Each row below holds a small network's activations on one input, seen along a few directions.
In each table, some parts of the input vary, and every possible input appears once, in random order.
Descriptions start from the smaller parts, as in this example, which fits no table here: ring(5) and (point or ring(9) or (values(2) and line(6))).
Shared parts are said once, and a part with two or three values counts as separate values.
In the rows, 128 means zero.

Other details of the inputs vary at random and push rows far along three fixed directions, the same in every table; ignore that.

A family of inputs:
r1: [ 77 163  88 123 118 180 184 116 222 172  45 125 115 140]
r2: [117 167 157 153 156 157  87 165 130 135 163 124 140 123]
r3: [161 131  75  93 120  92 122  70 140 201 124 164 152  57]
r4: [117  79 132 131 103 161 198 135 178  93  54 111 102 143]
r5: [160 121  84  76 184 136 131 108 121 145 133 160 109  61]
r6: [105 193 129 116 208 162  60 144 152 170 198 145 144  99]
r7: [114  88 150 147  48 149 197  86 133 126  63 121 115 156]
r8: [178 104  67  89 122 131 188 120 128 136  64 168 101  57]
r9: [102 141 184 177 110 149 119 161 101  90 120  93 125 190]
r10: [107 192 112 156 162 115  67 160 145 170 179 128 168 136]
r11: [ 97 160 164 156 113 107  81 102 154 159 163 128 159 163]
r12: [144  79 214 169  84  99  94 125  86  53 176 119 113 153]
r13: [102 179 135 112 181 132  46 171 186 155 191 156 136 106]
r14: [167 109  75  82 159 134 155 108 131 133 108 162  97  66]
r15: [127 150 139 146 142  90  70 153 101 102 183 118 131 177]
r16: [169  89  87  65 149 111 164  95  73 107 103 152  88  89]
r17: [116 138 148 165 106 131  87 107 136 164 178 117 163 159]
r18: [109 110 186 157 104 147 138 178 134  87 110  96 130 149]
r19: [137 181  72  57 174  77  91 142 125 197 163 171 144  64]
r20: [104 130 162 153 122 156 135 139 108  94 111  99 117 180]
r21: [142 141 136 158 141 107  86 155  71 108 178 106 156 143]
r22: [193  83 134 100 115  69 130 144   7  65 132 153  90 110]
r23: [ 79 179 115 132 115 183 131  96 232 235 121 146 146  91]
r24: [157 111  58  90 152 118 165 101 114 143 107 129 134  93]
r25: [110 131 190 130 129 122  53 131 127 123 236 142 136 128]
r26: [ 91 169 152 131 131 122  66 105 161 188 198 137 165 154]
r27: [121  95 106 138  91 136 209 112 148 101  52  94 113 178]
r28: [187  89 102 110 150  96 133 117  34  87 153 121 135 108]
r29: [127 176 100 112 152 143 123 153 171 190 118 164 134  69]
r30: [130  69 140 111 113 150 194 135 132  87  70 109 112 114]
r31: [ 70 147 125 136  99 177 190 165 241 174  38 125 139 116]
r32: [138 118 114 166 129 122 122 130 111  87 139  98 135 175]
r33: [170  88  77  59 151  92 168  95  81 114 115 137 109  99]
r34: [195  80 129  91 129  62 133 133   5  72 146 125 118 111]
r35: [110 133 166 124 189 131  51 154 129  93 213 125 118 142]
r36: [114 113 210 215  68 143 124 115 132  86 123 101 121 185]
r37: [173  98 113  80  99  84 143  71  80 133 110 174 104  72]
r38: [111 107 170 199  72 147 161 153 117  61  76  91 104 220]
r39: [ 97 131 156 157 123 137 137 138 118  97 123  81 142 196]
r40: [ 92 159  68 160 102 160 187 134 223 186  47 106 158 146]
Description of these inputs: line(5) and (values(2) or ring(6)).
The inputs of r25 and r23 match in every part but the line(5) part. If r30 is changed in the same way as r25 into r23, which row does it become? -> r6
The inputs of r38 and r13 match in every part but the line(5) part. If r16 is changed in the same way as r38 into r13, which row does it become? -> r35
Change only the line(5) part in r1. List by row number the other rows that result. -> r4, r14, r27, r32
List by row number the other rows that have the line(5) part in common with r34. -> r11, r15, r19, r26, r27, r33, r39
